Each row below holds a small network's activations on one input, seen along a few directions.
Each table varies a few parts of the input and shows all the possible inputs, shuffled.
Descriptions start from the smaller parts, as in this example, which fits no table here: one of 3 separate values, together with either a single point or one of 11 places around a ring or (one of 5 places around a ring, together with one of 6 places along a line).
Shared parts are said once, and a part with two or three values counts as separate values.

Other details of the inputs vary at random and push rows far along three fixed directions, the same in every table; ignore that.

Table:
R1: [-58, -170, -89, 266, -325, -54, 73, 136, 161, 11, 112, 151]
R2: [83, 194, 331, -177, 439, 46, -66, -134, -202, -111, -105, 45]
R3: [-54, 208, 35, -166, -48, 107, 70, -91, -28, 157, -288, -171]
R4: [266, 250, 223, -289, 259, 72, 5, -153, -153, -188, -261, 39]
R5: [46, 38, -214, 39, -293, 141, 92, 230, 201, -20, -194, -53]
R6: [392, 250, 145, -106, 38, 217, 44, 29, -53, -259, -142, 140]
R7: [-33, -26, -143, 5, -627, 133, 102, 43, 320, -76, -474, -52]
R8: [37, -248, -1, 366, 139, -147, -120, 12, -41, -60, 561, 291]
R9: [-154, -136, 92, 121, 187, -180, -134, -153, -56, 84, 364, 115]
R10: [-178, -150, 2, 12, -111, -19, 43, -77, 12, 83, 150, -123]
R11: [-393, -279, -45, 50, -203, -243, -52, 1, 70, 142, 47, -47]
R12: [-211, 124, 270, -199, 161, -24, -5, -174, -83, 112, -264, -94]
R13: [341, 341, 19, -247, 335, 236, -6, 115, -81, -281, -205, -13]
R14: [456, 74, 58, 43, 44, 79, 78, 89, -72, -321, -65, 231]
R15: [-103, 92, -238, 5, -504, 151, 182, 144, 276, 133, -320, -110]
R16: [98, 127, 17, 36, 168, 85, -22, -53, -127, 18, 6, -38]
R17: [-328, -229, -70, 38, 117, -174, -152, -103, -23, 297, 225, -103]
R18: [6, 65, -132, 112, -250, 132, 103, 81, 94, 51, -238, -92]
R19: [-357, 176, 350, -458, 384, -183, -46, -405, -178, 216, -372, -218]
R20: [212, 14, 8, 139, -29, 87, 17, 146, 56, -245, 58, 223]
R21: [395, 291, 115, -80, 323, 131, 41, 5, -231, -91, 38, 51]
R22: [217, -261, -289, 351, -244, 15, 34, 296, 112, -42, 307, 166]
R23: [-337, -147, 85, 126, -181, -170, 5, -115, 68, 276, 32, -36]
R24: [-5, 130, -2, -258, 181, 115, -34, 22, -20, -31, -258, -121]
R25: [-345, -267, 123, 128, 108, -328, -91, -230, -50, 200, 140, -3]
R26: [27, 143, 78, -236, 96, 61, -109, -19, -5, -197, -112, -18]
R27: [231, 100, -4, 109, 125, 81, -10, -16, -129, -14, 135, 37]
R28: [321, 13, -26, 116, 104, -9, 68, 32, -98, -1, 143, 101]
R29: [111, -6, -91, 169, 64, -35, 18, 25, -50, 89, 306, 102]
R30: [86, 81, 117, -246, 235, -38, -91, -57, -163, -152, 10, 31]
R31: [184, 347, 62, -354, 423, 201, -66, 2, -114, -188, -222, -84]
R32: [174, 181, 60, -62, 439, 47, -83, -82, -202, -48, 196, 57]
R33: [379, 160, -55, -38, -243, 221, 98, 323, 129, -426, -206, 138]
R34: [-158, 130, 142, -329, -85, 78, 160, -87, 23, 60, -282, -255]
R35: [266, 158, 14, -246, 65, 161, -66, 75, -57, -363, -171, 49]
R36: [-518, -27, 8, -67, 214, -166, -91, -255, -32, 360, 7, -210]
R37: [-238, -79, -105, 16, -263, -42, 26, -107, 132, 259, -241, -189]
R38: [98, -258, -154, 410, 102, -215, -39, 135, -47, 128, 691, 181]
R39: [-166, -155, -155, 128, -421, -20, -35, 145, 251, -93, -33, 6]
R40: [209, 215, 109, -206, 480, 16, -80, -42, -196, -45, 140, 14]
R41: [-317, -67, 97, -163, -75, -62, 88, -173, -2, 218, 3, -222]
R42: [416, -15, -185, 214, -441, 209, 77, 425, 237, -475, -49, 237]
R43: [-49, -86, -63, 30, -369, 137, 163, 113, 166, -78, -166, -118]
R44: [-271, -61, -79, -54, -514, 48, 53, -43, 297, 40, -544, -137]
R45: [-215, 5, -73, -37, -451, 59, 83, 9, 258, 90, -249, -37]
R46: [-270, -206, -131, 6, -330, -74, -69, 55, 162, -32, -120, -48]
R47: [99, 27, -261, 21, -783, 211, 139, 307, 390, -212, -358, 19]
R48: [-171, -132, -37, 83, -251, -135, 8, 76, 121, 55, 90, 12]
R49: [84, -283, -94, 537, 94, -204, -5, 41, -158, 184, 644, 171]
R50: [149, 85, -28, -176, -166, 151, 5, 181, 80, -341, -331, 25]
R51: [-270, 143, 232, -421, 272, 60, 1, -243, -120, 46, -246, -291]
R52: [106, -167, -57, 144, 241, -134, -53, 60, -135, 101, 437, 113]
R53: [64, -164, -228, 387, -119, -58, 72, 148, 46, 92, 352, 140]
R54: [-420, -171, -72, 67, -124, -160, -30, -185, 80, 358, -115, -210]
R55: [179, 20, 45, 69, 331, -50, -16, -81, -176, 5, 123, 38]
R56: [-598, 25, 59, -432, 59, -93, -72, -237, 38, 432, -379, -378]
R57: [263, -73, -169, 240, 35, 29, -70, 166, 4, -98, 383, 158]
R58: [369, 13, -177, 56, 33, 186, -25, 225, 7, -241, 91, 133]
R59: [381, 25, 25, 193, -75, 134, -7, 99, 1, -256, 142, 239]
R60: [-145, -141, 2, 259, 422, -234, -102, -118, -192, 202, 505, 55]
R61: [182, -217, -71, 354, 158, -173, 2, -2, -137, 90, 427, 156]
R62: [299, 200, 118, -273, 216, 61, -22, 76, -145, -310, -90, 91]
R63: [-494, -330, 105, 109, 24, -281, 33, -179, -52, 351, 311, -187]
R64: [37, 41, 83, -76, 232, -79, -24, -173, -150, 164, 23, -53]
R65: [-9, 170, 306, -203, 435, 28, -128, -204, -196, -53, -64, 5]
R66: [-399, -108, 0, 44, -253, -142, 37, -75, 162, 240, -35, -45]
Each input here is: one of 6 places around a ring, together with either a single point or (one of 2 separate values, together with one of 5 places along a line).
Q: The inputs of R30 and R62 match in every part but the place on the ring of 6. If R64 is changed in the same way as R30 into R62, which row does it become?
A: R28
Q: The inputs of R15 and R32 match in every part but the place on the ring of 6. If R38 is changed in the same way as R15 into R32, which row does it become?
A: R57
Q: List by row number the other rows that have the place on the ring of 6 in common with R65.
A: R8, R16, R31, R36, R39, R44, R46, R51, R54, R58
Q: List by row number the other rows that have the place on the ring of 6 in common with R20.
A: R2, R13, R18, R24, R25, R42, R43, R50, R55, R60
Q: Which other rows does R7 become when the place on the line of 5 takes its other values? List them by row number.
A: R9, R26, R35, R59
Q: Which other rows does R33 become when the choice among 2 separate values takes its other values? List them by row number.
A: R5
Q: Which other rows does R22 become when the place on the line of 5 takes its other values? List them by row number.
A: R5, R49, R53, R61
